Questions about the array below.
1) Read off the fourth entry in reading order.
2) Read off the 1st entry in reading order.
3) Read off the smallest entry.
4) Read off the entry just right of the smallest entry.
array([[  9.2,   9.2,   2.0,   3.1,  -3.6,  -1.2, -12.1,  -7.5,  -9.5,
         -4.9,  -5.3,  -9.9,  -5.2,  14.8,  -9.9,  -7.9],
       [  2.2,   2.2,   2.6,   2.7,   2.5,  -3.5, -15.7,  -9.5,  -8.0,
         -5.6,  -8.2,  -6.5,  -5.7,   9.1,  -8.9,  -9.7],
       [  3.4,   3.4,   1.4,   2.1,  -0.7,  -2.8,  10.1,  -8.0,  -8.2,
         -5.0,  -6.9,  -7.5,  -5.2,   9.4,  -8.7,  -8.8],
       [-13.4, -13.4, -11.9, -11.8, -11.0,  -6.9,  -1.9,  -2.0,  -1.7,
         -5.1,  -2.9,  -3.1,  -4.7, -19.0,  -0.9,  -1.3],
       [  7.4,   7.4,   2.6,   1.5,   0.3,  -2.9,  -3.7,  -9.9,  -8.7,
         -6.4,  -5.7,  -8.0,  -6.5,  10.2,  -9.0,  -7.2],
       [  7.9,   7.9,  -0.2,  -1.0,  -4.5,  -2.5,  -4.5,  -7.9,  -8.0,
         -6.1,  -3.1,  -8.7,  -6.4,   7.2,  -8.2,  -4.6],
       [-17.2, -17.2, -11.2, -10.7,  -8.1,  -7.5,  18.4,  -2.1,  -1.5,
         -4.6,  -5.1,  -1.9,  -4.1, -19.8,  -1.0,  -3.3],
       [  8.2,   8.2,   2.9,  -0.8,   2.5,  -4.2,  -2.9, -12.3,  -8.4,
         -8.5,  -4.3,  -7.0,  -8.5,   6.5,  -8.0,  -5.0],
       [-13.7, -13.7, -13.6, -11.2, -15.6,  -5.7,  -7.9,   1.0,  -1.9,
         -3.3,  -2.3,  -4.3,  -3.0, -17.7,  -1.3,  -1.5],
       [-14.6, -14.6, -11.8, -12.9,  -9.3,  -7.8,   3.5,  -2.8,  -1.1,
         -5.7,  -3.0,  -2.1,  -5.2, -21.9,  -0.3,  -0.6],
       [-16.5, -16.5,  -8.6,  -6.0,  -6.7,  -5.9, -18.3,  -1.6,  -3.2,
         -3.3,  -7.9,  -3.0,  -2.7, -11.5,  -2.8,  -7.2]])
1) 3.1
2) 9.2
3) -21.9
4) -0.3

Questions about the row below.
1) Find the entry just left of 0.16.
2) Find the entry just right of 0.16.
3) Find the median of all entries.
4) Find the entry just left of the largest entry.
[ 4.33  0.16 -2.67 -1.76  0.58 -3.87  3.67 -2.76  4.75 -0.48 -3.23 -6.93
 -7.96]
1) 4.33
2) -2.67
3) -1.76
4) -2.76

B =
 3.64   5.53  -0.86  -0.58  -6.26
 1.26  -1.30   3.91  -0.58  -7.82
 4.77  -1.30  -2.21   5.69  -5.27
 3.63  -1.88   4.13  -0.58  -6.41
What is the top entry of the column that holds the smallest entry?
A: -6.26
The top entry of the column that holds the largest entry -> -0.58
The entry directly above -1.88: -1.30
The first entry in reading order: 3.64
What is the entry just right of 3.64?
A: 5.53
What is the last entry, reading row by row?
A: -6.41
What is the fifth entry from the end, reading row by row?
A: 3.63
What is the entry directly above -5.27?
A: -7.82
What is the entry directly below the largest entry?
A: -0.58
The last entry in the row that holds the largest entry -> -5.27
The largest entry: 5.69
The second entry on the main diagonal -> -1.30
The entry just left of the smallest entry -> -0.58

Questions about the array below.
1) What is the entry just left of 0.46?
2) What is the entry just right of 4.38?
3) What is the entry just left of -0.68?
4) What is the entry just right of -0.36?
5) What is the entry just right of the smallest entry?
6) What is the entry just right of 3.95?
[[ 2.00 -1.52  1.04 -0.31 -4.43 -4.26 -5.78  3.12  0.48  0.96 -2.86 -0.64
   3.10 -5.68  0.99 -1.37]
 [ 2.36 -1.67 -1.67  0.08 -2.38  1.30 -0.40 -0.66 -2.46  0.53 -1.45 -1.10
   3.47 -2.14  2.09  1.47]
 [ 1.82 -1.20  0.49 -0.37 -4.09 -4.07 -5.30  3.95  0.33  0.26 -2.90 -0.05
   2.90 -5.37  0.54 -1.82]
 [ 1.84 -1.99  1.04  0.07 -5.12 -4.09 -5.48  3.27 -0.36  0.41 -3.26  0.40
   2.14 -4.54  0.39 -1.70]
 [ 2.92 -1.22 -2.44 -3.02  1.13  2.86  3.77 -0.39 -1.80  1.44 -3.74 -0.94
   2.05  1.40 -1.76  5.81]
 [ 2.95 -0.52 -1.86  0.82 -2.04  1.51  0.01 -0.74 -2.23  1.85 -2.48 -1.15
   4.19 -1.87  2.17  1.70]
 [ 0.21 -1.16 -6.88 -2.83  0.42  3.08  1.71 -1.14  5.03  5.04 -2.83  1.46
  -5.09  0.46  4.38  0.72]
 [-1.33 -2.35  0.45 -3.76 -2.47  2.24  4.36 -2.86 -1.15  1.11 -0.45  2.07
   2.59  5.29  3.42  0.87]
 [-2.64  1.81 -1.80 -0.68  3.55  2.24  3.79  2.18  0.15  1.05  0.71 -3.14
  -0.10 -4.36  0.37  5.40]]
1) -5.09
2) 0.72
3) -1.80
4) 0.41
5) -2.83
6) 0.33

Read these off the table that follows.
1) The entry just left of 584?
2) The smallest entry?
[[631, 425, 589, 391, 342, 391], [466, 418, 531, 390, 396, 296], [848, 354, 539, 399, 352, 244], [842, 356, 551, 394, 339, 259], [364, 459, 539, 398, 416, 364], [213, 578, 548, 445, 490, 557], [432, 594, 566, 474, 487, 633], [345, 477, 533, 409, 435, 384], [487, 392, 553, 368, 353, 277], [656, 502, 568, 448, 424, 505], [278, 622, 561, 473, 509, 655], [319, 639, 554, 491, 531, 683], [474, 524, 584, 430, 416, 537], [360, 470, 532, 407, 432, 372]]
1) 524
2) 213
